These are the activations of a small neural network, seen along a few directions. Each row is one input.
In each table, some parts of the input vary, and every possible input appears once, in random order.
Descriptions start from the smaller parts, as in this example, which fits no table here: values(3) and (point or line(11) or (ring(5) and line(6))).
Shared parts are said once, and a part with two or three values counts as separate values.
In the rows, zero is written as 100.

Table:
x1: 91,118,90,109,93,139,119,79,81,73,101,107,95
x2: 114,136,102,121,77,115,102,82,91,79,99,73,86
x3: 112,98,65,92,113,70,78,94,86,112,104,109,110
x4: 89,103,107,89,98,98,95,118,73,103,85,107,83
x5: 94,85,68,90,114,86,75,98,80,99,100,130,116
x6: 101,118,85,107,96,97,127,102,91,115,94,96,86
x7: 80,119,115,115,93,116,110,98,76,101,85,98,98
x8: 106,131,93,119,101,128,114,84,90,100,100,79,92
x9: 91,130,113,113,90,131,107,95,77,94,102,91,99
x10: 96,85,77,81,106,92,88,97,77,105,95,129,117
x11: 94,129,110,111,84,125,110,88,75,71,99,93,93
x12: 103,65,139,92,101,84,86,87,167,101,136,75,100
x13: 87,92,86,89,108,111,105,110,80,103,85,122,86
x14: 95,94,87,91,106,73,69,103,72,100,100,119,115
x15: 82,106,87,100,97,112,126,104,85,105,93,125,93
x16: 110,138,104,120,82,121,97,88,95,101,100,70,90
x17: 109,130,89,119,93,123,117,79,88,78,99,80,88
x18: 115,95,81,103,110,86,100,110,83,117,94,104,91
x19: 128,83,135,93,109,81,87,113,181,90,108,94,114
x20: 122,101,95,106,91,82,87,114,85,120,95,98,90
x21: 74,41,123,88,113,110,107,95,159,83,137,94,116
x22: 111,111,97,96,86,88,89,110,91,117,84,87,75
x23: 106,103,84,94,106,93,105,107,87,113,84,95,76
x24: 117,104,79,95,97,63,67,95,88,114,104,104,108
x25: 76,109,94,114,101,128,120,90,82,102,85,112,100
x26: 118,73,121,87,121,89,104,115,182,85,108,97,118
x27: 124,101,88,88,89,70,77,95,86,119,98,102,111
x28: 100,92,97,83,99,78,80,103,69,104,94,117,116
x29: 117,96,76,84,106,74,89,92,83,117,97,107,112
x30: 101,127,106,122,84,106,102,91,93,112,83,76,89
x31: 108,123,98,110,77,91,111,106,93,118,94,89,86
x32: 95,55,128,89,118,88,104,86,166,95,137,79,102
x33: 95,60,117,85,117,110,106,122,174,74,111,114,129
x34: 85,116,107,103,88,100,117,113,77,106,93,109,93
x35: 99,93,104,97,104,90,91,119,69,105,92,115,97
x36: 87,120,94,113,101,144,117,86,82,96,103,105,101
x37: 96,120,93,121,102,113,119,89,89,110,83,84,91
x38: 78,49,144,87,106,98,97,102,152,86,138,83,113
x39: 96,84,84,97,112,103,99,112,77,104,92,129,98
x40: 100,67,137,85,110,98,98,128,168,77,110,103,128
Question: What do these inputs look like to the network?
Answer: line(4) and (values(2) or line(8))
Question: Changing only the line(4) part turns x29 into x27. The same change can be made to x18. Which row results?
Answer: x20
Question: Changing only the line(4) part turns x3 into x5. The same change can be made to x32. Which row results?
Answer: x21
Question: List by row number the other rows that have the line(4) part in common with x28.
Answer: x4, x7, x9, x11, x14, x34, x35, x38, x40

Table:
x41: 89,56,109,83,123,105,101,102,146,78,121,116,126
x42: 86,154,91,129,84,143,141,102,47,109,65,94,65
x43: 82,32,103,64,129,78,90,126,133,97,110,140,122
x44: 89,100,62,86,106,83,85,119,22,118,73,148,101
x45: 131,131,122,117,81,92,109,112,128,113,89,59,70
x46: 128,120,110,111,85,84,79,73,120,99,116,56,97
x47: 133,101,90,96,98,58,69,95,115,115,105,86,106
x48: 79,74,133,103,107,135,110,79,153,65,137,85,118
x49: 77,89,150,107,101,139,140,117,162,78,104,89,98
x50: 94,126,62,104,96,111,98,90,33,103,83,125,100
x51: 128,76,89,77,105,34,63,120,104,136,98,109,106
x52: 85,143,78,123,85,137,114,65,39,89,99,93,90
Question: Changing only one part turns x47 into x50. The same change can be made to x46. Which row results?
Answer: x52
Question: What do these inputs look like to the network?
Answer: values(3) and line(4)
Question: Start at x49 and move only the line(4) part, one step at a time. The first step leads to x48. Which rows follow, in order?
Answer: x41, x43

Table:
x53: 77,105,114,99,103,126,120,110,90,93,89,104,95
x54: 95,82,73,82,110,79,72,91,56,100,100,131,110
x55: 102,128,102,119,86,122,105,68,110,85,105,67,102
x56: 121,49,137,86,116,77,84,106,185,92,130,78,121
x57: 101,118,118,117,78,111,110,91,106,101,102,75,84
x58: 97,94,93,90,99,101,107,125,89,99,80,129,103
x59: 90,86,80,89,108,80,94,101,65,112,97,130,118
x60: 83,116,100,119,105,142,111,75,94,77,104,100,110
x61: 78,104,112,114,95,139,116,103,90,95,103,102,94
x62: 110,113,105,111,98,88,107,111,110,111,89,84,81
x63: 94,84,75,84,110,97,100,106,77,113,90,126,102
x64: 119,110,85,98,94,63,77,103,84,125,101,99,109
x65: 104,121,121,107,89,103,110,99,106,104,92,76,83
x66: 90,112,99,109,102,136,125,90,90,79,113,100,98
x67: 84,92,96,103,109,108,118,119,94,99,83,112,90
x68: 122,101,74,90,99,65,56,96,70,110,103,100,101
x69: 79,37,125,71,121,91,94,110,178,79,133,118,129
x70: 121,107,85,97,101,78,86,101,96,127,92,97,91
x71: 108,124,105,114,83,114,115,78,106,87,111,73,87
x72: 125,116,102,101,93,81,94,117,105,112,85,99,92
Question: What do these inputs look like to the network?
Answer: values(2) and (point or line(9))
Question: Changing only the values(2) part turns x71 into x66. The same change can be made to x70. Which row results?
Answer: x63
